Each row below holds a small network's activations on one input, seen along a few directions.
Each table varies a few parts of the input and shows all the possible inputs, shuffled.
A made-up example of a description, with smaller parts first: values(3) and (point or ring(9) or (line(6) and ring(8))).
Shared parts are said once, and a part with two or three values counts as separate values.

Table:
r1: [-14 -23 -27 -39 -39 -16   9  -3  23 -26 -51 -38  13   0  -7 -41  37  33]
r2: [ 11 -47  39  10 -73 -58  -2  18   0  28  21   7   1  43  22 -57  45  35]
r3: [ 26  -6 -16 -34  23  25  36  -5  53   0 -14  35  26 -21  -2  15  -6  19]
r4: [ 16  -6  50  61   1  14 -42  -5   2  25  79  10  23  48  13   4  15  23]
r5: [ 14  56   5 -18  21  33  31   3 -14   3  -7 -31 -35  16 -50  35 -26 -44]
r6: [ 45  -8   1 -40  34  -4 -11  23  48 -36 -25  64   0 -38  33  26  10   7]
r7: [ -9 -61  -8  29  -4 -19  -5   2  -8 -10  32  76  63  12  20  -4 -22 -13]
r8: [ -2 -25 -20 -32  19  -9  -2 -26  50 -39   8 -10  35 -17   4   3  -3  31]
r9: [  9   1 -20 -45 -32  19  44  17  26  18 -73   9  10  -5 -13 -34  35  18]
r10: [ -4   1 -11 -39   6  15  25  33   8  31 -35 -22 -41 -24 -22 -13 -36  -6]
r11: [ 49  37  -8 -23  43  47 -44  19   8 -29  -4  43 -10 -15  16  35   7  -5]
r12: [-40 -63   7  42 -32  -1  -7   4 -39  38  -7  28  -7   3  -7 -19 -35 -42]
r13: [  0  20 -29 -16  35  39 -35 -31  11 -31  27 -29  23  10 -12  10  -5  19]
r14: [  7 -10  19 -35  21   2  -7  51  -1   4 -51   8 -61 -52  -3   5   5 -21]
r15: [ -3  61 -44  27  45  23   0 -42 -11  -5  37 -25  28 -25  14   9  13  19]
r16: [-10 -68 -18  22 -57 -26  10  13 -39  21 -26  40  43  21   6 -39  32 -24]
r17: [ -2   8  83  48 -19 -24 -13  -2 -27  29  61 -38 -24  62   1  27  -1 -35]
r18: [-19  41   5 -14  11   4 -13 -34 -10 -34  -2 -61 -31  29 -43  24 -33 -18]
r19: [-12 -22 -25  53  11  30 -38   5 -35   5  53  52  44  42   5  16 -14 -25]
r20: [-38  22 -20  21  -5 -12  24 -26 -11  18 -26 -45 -32 -53   1 -12 -22  27]
r21: [ 36  29 -29 -21  46  68  12  -1   4   7  15   2  14   1 -10  24   1  -5]
r22: [-17  24 -43   8 -47 -23  36 -24   9   0 -47 -24  15 -35  13 -36  44  46]
r23: [-10  27 -39   3  18 -29  23 -30  31 -20  22   1  40 -46  31   0  -2  43]
r24: [ 23 -11   2 -48 -12  -5  10  45  14 -15 -81  32 -15 -26  18 -21  69  -1]
r25: [-34   1   7  46 -16  -4 -20   0 -52  10  27  17  -6  59 -19  37 -37 -68]
r26: [ 16 -45  59  24 -11 -46 -10   5  24   6  70  31  36  25  36 -19   1  36]
r27: [-24  91 -15  27  15 -17  12 -43 -23 -16   7 -50 -31   2 -14  18 -32 -10]
r28: [ -9 -57  73  28 -29 -35   0  12 -24  50  40 -27 -36  13  20 -29  -5  -3]
r29: [ 27  57  30 -21  24  15 -16  26 -18 -26 -21   5 -52 -10 -33  51  -4 -51]
r30: [-30 -25  -7 -26   0  -6  -6  -6   2  -5 -29 -62 -34 -20 -18 -14 -29  14]
What do these inputs look like to the network?
Answer: ring(5) and (values(2) or line(4))
Changing only the ring(5) part turns r19 into r7. The same change can be made to r21. Which row results?
Answer: r3
Change only the values(2) part in r19. List by row number the other rows that result.
Answer: r4
Change only the values(2) part in r7. List by row number the other rows that result.
Answer: r26

Table:
r31: [-17 -17   5  46  10  -7 -13 -16 -21  10  57  10  21  17   7  13 -32 -15]
r32: [  8  46 -44 -20  20  17  13 -23  16 -25 -18 -19  17 -21  -2   5  21  22]
r33: [ 17  58  -6 -37  38  40  -3   7   1 -22 -29 -17 -39  -9 -31  40 -13 -29]
r34: [  6  10  39  32   6  14 -28  12 -30  14  42  12 -19  45 -11  28 -22 -41]
r35: [ -6 -10   4  44 -15  -6 -13 -24 -11   6  52  10  43  39  10  -5  11   9]
r36: [ 11 -20 -34 -50  -6   5  23  27  20  -8 -69  23   3 -36   3 -21  22   8]
r37: [-44  -6  28   8 -59 -42  23  -1 -31  34 -34 -78 -61  11 -23 -37 -12  -7]
r38: [ 11 -38  41  21 -15 -25 -16   5  14   9  42  26  19  17  26 -11  14  21]
r39: [ -4 -71  12  17 -40 -23  -8  27 -10  18   1  52  26  22  20 -30  14  -6]
r40: [ 24  18  -7 -41  20   2  13   3  44 -19 -29   1  -5 -45  12  -2  20  37]
r41: [ -6  30 -40 -20  42  25   9 -17   8 -17 -15 -20  -4 -40 -11  20 -22   1]
What do these inputs look like to the network?
Answer: point or (values(2) and line(5))
Change only the values(2) part in r34. List by row number the other rows that result.
Answer: r33

Table:
r42: [ 22  84 -19  -9  49  42  -6 -21  14 -25  10 -13  -8 -11 -10  42  -4   6]
r43: [ 23   0 -22 -49  24  29  16  40  10  -4 -58  37 -15 -34 -12  10  -4 -23]
r44: [-15 -44  26  35 -15 -18  -7 -29   5  20  55 -11  28  22   7 -17  -9  26]
r45: [ 15  29 -16 -38  44  36 -16  20  -4 -31 -33  14 -26 -19 -24  43 -18 -41]
r46: [-13 -63  30  23 -45 -52   0   2  19  18  12  22  21  -3  35 -44  14  40]
r47: [  2  14 -21 -34  28   9  24 -24  38 -13  -9 -39  13 -34  -5   1   0  35]
r48: [ -6 -48  48  14 -36 -30   5  30  -9  41  12   6 -24  18   7 -22 -14 -10]
r49: [  8   8   4 -48   5   7  25  21  19   8 -58 -18 -48 -42 -14 -10  -8   5]
r50: [ -3 -29  35  30   1   8 -36  15 -30   4  28  41  -7  43  -7  29 -31 -53]
r51: [  5 -58  19  15 -17   4 -16  44 -21  26   7  59   1  26  12  -6 -10 -33]
r52: [ 14 -50  25  16 -43 -38  -6  18  19   7  15  52  40  21  37 -35  42  30]
r53: [ -1 -72   4  23 -27 -23 -11  13  11   4   9  78  48   7  36 -28  15  13]
r54: [-18  49 -17 -31   5   1  18  -2 -15 -17 -49 -57 -47 -10 -36  11 -15 -27]
r55: [ 25  51   7 -43  27  28 -13  18   5 -30 -30 -11 -39  -4 -25  33   7 -21]
r56: [  8 -31  23  31 -15   3 -18 -18   6  10  53  18  43  46   8  -9  17  19]
r57: [ -2 -52   0  33   1  11 -19 -17  -3   6  52  44  56  32   9   0  -8   0]
r58: [ 12  -7  54  24 -12  -3 -37  18 -26   4  34  12 -20  55  -4  20   0 -36]
r59: [ 15 -36  46  13 -37  -3 -11  35  -9  33   6  36 -12  40   7 -14  11 -15]
r60: [ 17  63 -45  -7  68  47 -13 -14   2 -29  11  10   6 -29  -5  50 -24 -18]
r61: [ 30  22   1 -52   5  27  13  33  19  -1 -59  12 -32 -20 -14  -1  19  -2]
r62: [-18  16  33  62  12  -8 -18 -30 -22  18  77 -18  -3  21   5  19 -31  -2]
r63: [-29 -53  -1  31 -69 -62  15  -2  -9  17  -4   4  32   8  23 -57  24  29]
r64: [  8  29  32  58  11  12 -30 -21 -21   8  74  13  13  44   8  26  -7 -10]
r65: [  0  70 -21  -8  54  21   2 -25   9 -18  15 -47 -24 -32  -6  33 -26  12]
r66: [-16  23 -52 -24   4   6  36 -33  13 -12 -29 -57  17 -21 -14 -13   7  25]
r67: [-17  81 -49   1  29  13  22 -35 -11 -14  -5 -62 -16 -18 -18  21 -22   0]
r68: [-35  -9  28  38 -34 -26 -15   0 -51  17  15 -36 -28  44 -18  -2 -15 -39]
r69: [ -8   2 -49 -37 -28 -30  44 -10  19 -15 -69 -22   6 -49  11 -37  34  38]
r70: [ 19 -16 -47 -44  17   6  10  16  36 -28 -53  50  27 -55  23  -9  33  23]
r71: [  2   8   8  56  28  14 -27 -15 -30   4  77  38  30  30  10  35 -32 -33]
r72: [-37  27   1  69  -8 -13 -12 -33 -51  18  61 -38   5  31  -2   4 -18 -14]
r73: [  0  37  13 -37  25  11   2   1   8 -19 -32 -39 -56 -26 -29  24 -24 -14]
r74: [-14 -20  57  30 -11 -22 -25   9 -26  13  36 -19 -35  31  -7  12 -23 -29]
r75: [ -8  17 -30 -41 -14   2  33  18 -10   6 -75 -39 -43 -29 -18 -24   4  -6]
r76: [ 30   6 -23 -48   1  -2  12  14  44 -26 -52  23  15 -40  23 -19  57  41]
r77: [-33 -33  -5  42 -36 -27   8 -31 -21  21  39 -29  38  34  -4 -30   1  15]
r78: [ 15   5 -48 -34  42  37  12 -11  30 -25 -10  17  40 -28  -5  20   3   9]
r79: [-29 -37  16  24 -57 -29   7  23 -37  42  -9 -15 -20  29  -1 -37  -2 -19]
r80: [  6  -8 -17 -44  -4 -21  27  -6  46 -14 -54  -4  -1 -63  20 -26  26  49]
r81: [ 24  26 -26 -37  28  34   4 -12  35 -25 -10 -12  25 -14  -3   7  31  29]
Changing only one part turns r57 into r56. The same change can be made to r71. Which row results?
Answer: r64
What do these inputs look like to the network?
Answer: values(2) and line(4) and ring(5)
Change only the line(4) part in r48. List by row number the other rows that result.
Answer: r51, r59, r79
Change only the ring(5) part in r61. List by row number the other rows that result.
Answer: r42, r55, r76, r81
